A small network was shown many inputs. Here are its activations along a few directions, one row for each input.
Each table varies a few parts of the input and shows all the possible inputs, shuffled.
A made-up example of a description, with smaller parts first: one of 4 places along a line, together with either a single point or one of 9 places around a ring or (one of 2 separate values, together with one of 5 places around a ring).
Shared parts are said once, and a part with two or three values counts as separate values.
In the rows, 100 means zero.

Other details of the inputs vary at random and push rows far along three fixed directions, the same in every table; ignore that.
To show where, the next rows are all for the same input, with only those details redrawn:
110	60	87	75	101	96	128	98	78	100	114	93
134	58	97	64	91	106	138	97	79	76	93	113
87	134	69	139	154	78	47	155	127	165	166	99
87	125	113	121	115	50	75	103	73	158	122	78
129	52	117	54	72	93	152	70	52	75	75	99
67	133	134	126	103	25	76	77	43	176	114	50
89	51	96	69	87	78	138	71	50	112	112	60
109	132	156	109	88	39	89	76	47	138	76	90

A family of inputs:
row 1: 130	47	92	57	86	126	157	57	73	57	57	109
row 2: 169	151	116	103	68	119	77	125	126	48	51	146
row 3: 143	133	133	103	74	104	103	125	119	55	69	173
row 4: 59	76	88	75	77	90	106	85	68	128	138	32
row 5: 128	130	127	122	101	82	62	111	104	126	83	76
row 6: 101	65	54	85	127	110	105	128	110	116	152	97
row 7: 97	74	77	84	79	93	135	105	82	87	115	93
row 8: 128	51	72	55	89	127	134	129	110	64	125	132
row 9: 137	114	117	112	113	122	104	97	131	64	61	158
row 10: 111	131	70	137	157	112	50	144	147	135	134	134
row 11: 33	74	80	97	75	77	127	84	68	114	132	45
row 12: 84	68	60	83	83	165	119	89	131	37	90	79
row 13: 105	71	60	88	101	166	115	76	133	42	75	84
row 14: 128	71	39	83	121	127	119	134	125	83	125	122
row 15: 82	76	88	76	67	73	136	81	58	101	107	68
row 16: 137	132	153	101	88	98	106	63	94	66	15	147
row 17: 81	71	119	75	59	87	144	81	67	73	95	89
row 18: 85	133	144	133	95	103	62	102	123	107	74	79
row 19: 74	59	58	96	140	139	108	108	135	98	137	98
row 20: 115	134	170	110	56	85	80	97	91	88	46	92
row 21: 81	136	157	121	96	63	80	48	69	128	59	90
row 22: 76	54	65	93	126	132	130	91	118	85	122	91
row 23: 123	131	102	130	146	103	63	130	131	126	106	137
row 24: 44	139	111	129	107	72	68	88	97	138	109	80
row 25: 93	133	95	119	114	58	73	102	80	147	114	86
row 26: 78	64	63	87	88	90	133	108	85	102	147	72
row 27: 101	51	66	95	123	169	106	108	153	69	102	77
row 28: 44	128	127	125	107	70	70	90	96	142	115	81
row 29: 149	127	78	113	149	159	53	146	171	97	108	152
row 30: 84	131	124	131	112	83	88	71	96	115	71	99
row 31: 132	130	128	102	90	120	98	110	130	51	49	170
row 32: 67	136	121	117	106	112	57	99	119	120	106	86
row 33: 27	140	143	132	92	45	68	62	66	157	103	55
row 34: 68	69	98	91	72	85	110	91	72	121	120	14
row 35: 45	61	66	88	99	76	116	109	74	138	170	43
row 36: 119	154	116	116	69	114	68	114	124	65	65	117
row 37: 135	138	159	87	52	83	104	91	82	62	37	156
row 38: 72	64	83	81	93	71	122	71	51	131	126	48
row 39: 65	66	83	102	107	82	131	55	63	127	113	43
row 40: 97	60	59	79	98	109	133	129	102	86	148	98
row 41: 148	129	149	91	77	108	95	131	117	56	63	181
row 42: 110	137	151	115	88	34	96	75	48	134	76	89
row 43: 106	139	120	131	103	45	84	94	73	141	102	92
row 44: 98	126	97	144	138	106	48	117	134	145	110	63
row 45: 96	141	89	120	104	98	72	142	132	102	115	135
row 46: 160	145	143	110	75	110	87	60	94	62	7	114
row 47: 124	120	176	92	70	96	107	79	89	63	33	151
row 48: 85	78	36	89	112	110	103	142	118	108	162	98
row 49: 75	67	56	90	134	161	92	100	143	98	132	78
row 50: 104	60	93	60	67	123	135	105	98	54	101	123
row 51: 86	116	126	113	117	91	81	79	102	119	89	107
row 52: 128	60	102	66	69	93	157	67	54	69	66	97
row 53: 147	57	92	62	94	117	137	107	92	66	93	131
row 54: 76	63	95	68	67	74	132	79	53	107	120	65
row 55: 90	64	120	75	64	112	154	58	78	50	67	103
row 56: 113	127	100	122	113	128	86	134	150	70	86	162
row 57: 91	133	79	122	130	110	51	176	159	118	155	147
row 58: 94	122	69	131	144	99	74	115	120	136	118	99
row 59: 109	60	59	92	131	130	126	108	118	89	123	106
row 60: 82	70	44	78	110	164	92	151	154	80	160	102
row 61: 121	139	72	121	144	120	39	157	149	135	143	116
row 62: 118	131	118	119	115	121	85	134	144	71	88	164
row 63: 88	133	79	147	144	86	68	113	116	146	118	97
row 64: 129	77	93	69	59	112	131	58	71	57	56	65
row 65: 81	60	59	85	121	136	122	84	117	83	108	98
row 66: 101	131	157	115	100	54	85	56	56	141	64	91
Changing only one part turns row 29 into row 60. The same change can be made to row 39. Which row results? -> row 3
Changing only one part turns row 22 into row 62. The same change can be made to row 13. Which row results? -> row 12
Describe the family of inputs behind these rows. -> one of 6 places around a ring, together with either one of 3 separate values or one of 8 places around a ring
Change only the place on the ring of 8 in row 35. List by row number the other rows that result. -> row 7, row 8, row 15, row 26, row 40, row 48, row 54
Which other rows agree with row 6 in the place on the ring of 6? List them by row number. -> row 5, row 14, row 25, row 38, row 42, row 43, row 52, row 53, row 61, row 64
Change only the choice among 3 separate values in row 12. List by row number the other rows that result. -> row 18, row 32
Change only the choice among 3 separate values in row 36. List by row number the other rows that result. -> row 20, row 60

A family of inputs:
row 67: 77	164	134	147	117	60	56	112	106	143	107	118
row 68: 90	66	49	102	139	117	94	128	122	126	157	74
row 69: 73	81	65	96	98	114	105	127	116	95	145	87
row 70: 159	111	87	97	126	135	80	150	145	82	104	164
row 71: 111	145	102	122	100	84	67	143	117	114	108	130
row 72: 98	119	73	126	119	85	76	128	111	130	132	87
row 73: 72	99	89	105	108	74	106	79	72	132	117	72
row 74: 144	66	134	56	67	131	139	95	97	38	58	144
row 75: 148	87	116	78	95	165	109	96	139	35	46	142
row 76: 100	142	115	132	118	112	68	93	130	96	71	119
row 77: 62	42	63	72	104	108	124	99	91	112	148	59
row 78: 84	99	98	103	83	117	101	78	106	82	79	70
row 79: 89	121	157	101	71	45	111	52	44	115	59	96
row 80: 106	128	148	98	59	48	104	58	40	113	62	78
row 81: 88	29	70	67	94	105	162	61	65	87	107	61
Describe the family of inputs behind these rows. -> one of 3 separate values, together with either a single point or one of 4 places along a line
Which other rows agree with row 77 in the choice among 3 separate values? List them by row number. -> row 68, row 70, row 74, row 75
Change only the place on the line of 4 in row 81. List by row number the other rows that result. -> row 67, row 73, row 79
Change only the choice among 3 separate values in row 75. List by row number the other rows that result. -> row 76, row 78
